A small network was shown many inputs. Here are its activations along a few directions, one row for each input.
In each table, some parts of the input vary, and every possible input appears once, in random order.
A made-up example of a description, with smaller parts first: one of 8 places around a ring, together with either a single point or (one of 2 separate values, together with one of 4 places along a line) or one of 11 places along a line.
Shared parts are said once, and a part with two or three values counts as separate values.
(in the rows, 128 means zero)

Other details of the inputs vary at random and push rows far along two fixed directions, the same in every table; ignore that.

Table:
x1: [107  87 208 167 155 172  27  83 164 121 136  91 163 179 218 138]
x2: [165 142  99 172  47 109 146 135  76  83  47 174 164 176 184 125]
x3: [139 143 119 140  97 120 172 127 118 130 104 130 152 144 125 116]
x4: [112 126 118  91 153 139 155 155 146 147 173 106  90  86 109 142]
x5: [147 174  84 121  82  98 190 141  90 116  85 149 115 116  92 114]
x6: [119 132 147 155 109 140 106 109 127 111 107 115 139 166 184 143]
x7: [113 132 110  96 172 127 136 127 170 151 169 120  88  91  81 115]
x8: [144 138 130 149  93 119 162 118 117 106  86 128 165 164 139 115]
x9: [149 169 107 168  62 107 169 141  73  92  48 141 149 176 162 152]
x10: [102  76 186 155 164 161  17  95 150 148 151 118 164 151 191 155]
x11: [119 132 102  88 165 127 161 169 135 153 177 114  80  70  79 149]
x12: [110 135 112 118 129 110 131 139 115 123 139 130 113 131 118 153]
x13: [176 134 104 157  48 111 170 156  68  75  43 168 167 170 165 119]
x14: [126 105 197 170 145 159  29  70 145 128 120 120 172 168 186 106]
x15: [121 137 108 117 134 115 158 118 149 133 145 119 113 112  99 120]
x16: [141 154  94 115  81  88 204 172  69  97  83 140 131 146 104 150]
x17: [151 155 107 123  99 112 187 144 115 112  86 136 139 143 106 114]
x18: [120 114 138 113 158 133 122 112 156 134 168 116 115  97 103 110]
x19: [153 150 123 153  80 111 170 151  82  92  59 130 151 165 148 145]
x20: [126 133 115  99 151 131 138 134 133 159 166 128 100  79  79 107]
x21: [136 137 135 124 133 138 123 129 136 150 131 133 128 124 114 111]
x22: [103 106 114 103 165 126  98 127 142 142 168 126  98  96 113 159]
x23: [108 120 129 110 148 124 125 151 124 144 162 122 120 117 114 151]
x24: [112 106 174 141 174 162  63  96 175 160 158 114 145 141 151 110]
x25: [115  87 159 137 151 140  66 113 132 124 131 122 147 142 159 151]
x26: [114 135  98  94 152 114 158 126 151 142 177 123  80  66  68 114]
x27: [124 144  98  85 158 119 148 140 154 150 165 129  75  77  63 115]
x28: [133 105  89  82 156 134 150 170 136 146 189 149  81  58  84 119]
x29: [125 126 139 133 128 136 126 114 134 142 143 128 134 118 123 110]
x30: [129 108 196 162 151 160  34  81 160 130 121 120 166 172 178 110]
Each input here is: one of 3 separate values, together with either a single point or one of 4 places along a line or one of 5 places around a ring.
- The inputs of x18 and x26 match in every part but the choice among 3 separate values. If x19 is changed in the same way as x18 into x26, which row does it become? => x9
- Which other rows does x20 become when the choice among 3 separate values takes its other values? List them by row number. => x5, x14

Table:
x31: [108 108 168 136 173 152  75  83 182 147 186 105 129 127 136 103]
x32: [125  90 162 166 134 141  68 101 127 123 118 134 175 159 169 135]
x33: [128 120 122 150  94 127 122 119 103 113 101 145 159 154 172 130]
x34: [131 113 122 125 145 131 109 135 137 117 147 127 109 126 134 136]
x35: [145 141 109  90 133 120 177 148 125 133 135 130 103  85  70  99]
x36: [117 134 106  94 162 129 149 165 125 144 165 115  85  89  93 147]
x37: [119 117 146 128 167 154  88  92 189 149 161 114 121 126 131 107]
x38: [124 123 132 121 135 121 138 143 118 134 131 116 134 122 119 154]
x39: [128 118 129 131 117 119 120 141 121 108 110 139 142 155 147 140]
x40: [150 149 123 130  93 118 179 127 112 107 105 129 138 137 114  99]
x41: [122 104 121 109 157 136 103 128 154 125 176 128  91  92 127 134]
x42: [127 123 134 121 134 124 134 143 115 139 130 120 135 123 118 153]
x43: [131 128 147 125 135 135 128 119 132 136 144 123 131 114 111 100]
x44: [140 144 129 146 114 134 130 114 137 140 100 138 146 144 135 108]
x45: [111 145 114 118 137 104 125 107 129 121 127 123 104 118 100 134]
x46: [136 125 118 126 107 116 137 145 116 106 107 141 139 157 139 140]
x47: [161 156 103 127  89 116 187 132 116 110  74 138 134 144 116 106]
x48: [119 138 107  88 138 116 173 172 115 138 141 127 101 106  90 152]
x49: [132 116 147 122 161 148  97 108 163 150 143 121 125 115 121 102]
x50: [141 147 129 153  84 133 136 140  86 118  84 137 146 149 161 147]
x51: [122 148  95 102 145 120 171 128 162 146 167 126  93  95  75 110]
x52: [145 134 132 111 130 134 140 131 124 136 125 133 128 110 100 100]
x53: [139 146 125 151  98 126 149 138 100  99  85 121 143 173 162 147]
x54: [117 123 119 119 120 126 146 132 130 129 139 113 114 123 130 146]
x55: [143 125 127 142 118 130 105 142 107 123 112 147 134 142 146 134]
x56: [114  93 115 104 171 122 130 135 148 131 172 122 109  89  94 137]
x57: [141 149 128 151  98 130 138 148  85 119  83 133 149 164 157 146]
x58: [131 119 119 148  91 126 128 117 107 107 103 142 157 159 172 129]
x59: [147 153 123 134  88 112 184 133 104 106  94 131 138 133 114 100]
x60: [110 119 114  96 145 132 138 146 132 157 170 118  95  88 101 146]
x61: [156 144  93 127  82 110 163 159  84 113  96 163 119 116 125 136]
x62: [143 140 155 159  94 130 132 111 113 111  93 130 165 158 150  99]
x63: [113 144 120 117 139 108 113 108 124 133 131 128 108 115  97 133]
x64: [135 120  92 110 126 106 176 155 110 120 129 141 120 101  88 138]
x65: [101  84 146 124 169 151  60 103 154 148 183 126 129 113 154 128]
x66: [126 113 130 113 140 128 106 146 125 136 141 142 126 130 123 139]
x67: [105 114 121  99 151 132 130 141 140 155 174 112  96  89 107 146]
x68: [134 122 112 123 125 125 125 141 122 118 137 142 107 102 132 136]
x69: [115 129 102 102 123 115 172 151 125 134 144 115  97  97 104 147]
x70: [136 160 122 163  87 118 153 113 123 119  84 139 158 164 145 110]
x71: [127 159 122 151  90 101 126 103  97 106  72 137 144 161 135 133]
x72: [145 129 126 152 106 125 113 141 101 111  97 146 141 153 156 135]
x73: [139 122 141 115 140 139 129 114 150 121 135 116 124 121 115  99]
x74: [120 128 125 108 135 124 150 146 129 121 132 117 119 138 124 150]
x75: [107  95 163 123 175 144  83 110 163 135 170  95 133 130 142 153]
x76: [117 114 108  83 160 119 135 161 142 136 170 134  93  94  89 140]
x77: [125 141 105  91 130 117 175 172 107 139 131 132 107 112  91 150]
x78: [121 112 163 149 136 134  93 117 129 125 121 110 161 154 163 152]
x79: [122 124 129 120 135 118 147 140 126 123 130 111 130 124 122 154]
x80: [120 114 120 136 113 126 124 121 117 118 123 137 142 136 158 130]
x81: [132 144 110 122 130 128 153 124 153 138 124 129 118 118 108 108]
x82: [124 128 153 158 127 141  96 125 116 118 107 117 149 166 176 145]
x83: [134 130  87 102 127 111 164 159 121 115 144 142  83  80 103 136]
x84: [134 150 131 150 101 118 155 117 123 121 109 127 146 146 132 106]
x85: [115 120 150 134 131 132 117 132 127 118 116 118 142 159 156 150]
x86: [136 117  91 108 125 108 179 149 117 113 133 136 118 108  89 137]
x87: [138 157 104 111 116 113 184 144 115 147 138 137 116 102  78 107]
x88: [143 125 163 150 117 142 104 103 131 116  97 126 162 155 155  98]
x89: [141 120 170 158 132 156  70  92 144 141 105 131 166 161 166 102]
x90: [120 132 120 123 130 130 141 140 126 120 135 116 106 111 134 148]
x91: [ 95 114 153 123 180 133  52  74 170 135 170 106 108 126 124 132]
x92: [138 146 112 122 125 131 146 129 138 152 123 140 125 117 105 109]
x93: [109  89 151 130 185 148  53 115 167 133 179 114 109 116 148 134]
x94: [137 147 147 167  94 124 133 107 118 121  97 131 167 165 152 105]
x95: [136 123 112 121 121 125 125 143 116 124 136 146 109 103 129 135]
x96: [118 103 162 126 181 157  71  93 187 147 160 108 121 117 134 103]
x97: [125 142 139 157 121 133 116 102 147 139 120 132 150 149 141 109]
x98: [129 119 136 111 165 144 113 115 169 148 150 120 112 103 107 103]
x99: [141 137  84 105 126 108 170 170 109 119 132 142  91  97  93 137]
x100: [117 121 150 133 131 134 112 135 122 124 117 122 144 157 154 149]
x101: [107 123 173 157 146 138  31  70 138 137 126 124 150 159 156 131]
x102: [118 109 119 119 134 134 109 126 122 140 151 142 129 115 137 130]
x103: [130 160  90 108 125 112 184 142 134 151 144 138 103  95  72 110]
x104: [133 141 131 149  96 132 132 138  99 118  98 130 135 140 159 148]
x105: [137 151 106 131  92 119 170 154  95 112  97 131 120 123 133 148]
x106: [147 170 102 142  84 110 178 135 105 136  92 150 143 141 109 111]
x107: [134 129 146 125 133 138 125 120 128 141 143 127 134 116 110 100]
x108: [129 128 160 166 130 152  78  89 160 140 109 128 162 163 170 107]
x109: [ 96  94 159 127 165 151  72 110 161 153 175 102 119 117 151 144]
x110: [133 106 121 125 134 123 127 137 114 131 132 142 138 118 112 136]
x111: [139 131 131 113 132 129 148 127 138 120 124 121 120 112 106 100]
x112: [139 144 124 153  85 128 147 130 102  99  86 126 140 158 167 148]
x113: [105 116 135 113 177 140 110 137 150 135 170 100  95 109 125 146]
x114: [131 117 145 145 111 129  93 133 114 116 102 145 159 171 164 139]
x115: [133 140 156 166 106 133 113 102 123 131 110 129 166 162 154 105]
- What is each input in this table made of? => one of 5 places along a line, together with either a single point or one of 6 places around a ring or (one of 2 separate values, together with one of 5 places around a ring)
- The inputs of x65 and x80 match in every part but the place on the line of 5. If x103 is changed in the same way as x65 into x80, which row does it become? => x70
- The inputs of x66 and x46 match in every part but the place on the line of 5. If x89 is changed in the same way as x66 into x46, which row does it become? => x47
- The inputs of x92 and x81 match in every part but the place on the line of 5. If x110 is changed in the same way as x92 into x81, which row does it become? => x56
- A walk changes only the place on the ring of 6. It starts at x44 and steps to x103. List the rest of the walk in order. => x115, x43, x35, x49
- Which other rows does x114 become when the choice among 2 separate values takes its other values? List them by row number. => x48

Table:
x116: [160 139 118  87 143 125 173 181 119 147 135 142  99  85  64  99]
x117: [113 138 109  97 147 115 207 133 155  96 147  74  72 104  92 138]
x118: [139 166  97 106 134 119 132 132 112 136 112 146  93  99  70 115]
x119: [124 118 113 107 153 143 140 100 199 142 189 130  89  65  96  73]
x120: [ 90 109 164 144 186 154  27  44 191 193 192 115 131 115 126  83]
x121: [157 154  95  95 125 129 219 156 122 167 160 139 117  63  43  77]
x122: [113 191 160 186  67 109 129  86  93 102  45 116 185 237 177 151]
x123: [104  71 206 152 163 193  13 121 142 162 168 106 162 152 225 162]
x124: [144 158 157 156  80 121 198 148 104 113  38 102 203 211 157 149]
x125: [145 114  86  73 109  89 211 203  73 113 126 152 123  90  56 139]
x126: [ 87 107 163 148 169 148  10 103 154 168 183 116 116 118 178 183]
x127: [180 145 127 181  60 122 123 120 110  73  32 152 160 192 190  95]
x128: [ 91  80 134 140 177 172  60 127 164 130 194 115  92 112 194 155]
x129: [139  94  71  85 137  99 169 151 125  90 155 149  90  98  93 145]
x130: [134 137 121 164  70  82 110 113  59  88  42 166 188 179 159 157]
- The inputs of x130 and x129 match in every part but one. If x126 is changed in the same way as x130 into x129, which row does it become? => x128
- What is each input in this table made of? => one of 3 separate values, together with either a single point or one of 4 places along a line
- Which other rows does x127 become when the choice among 3 separate values takes its other values? List them by row number. => x116, x118
- Which other rows does x119 become when the choice among 3 separate values takes its other values? List them by row number. => x120, x121
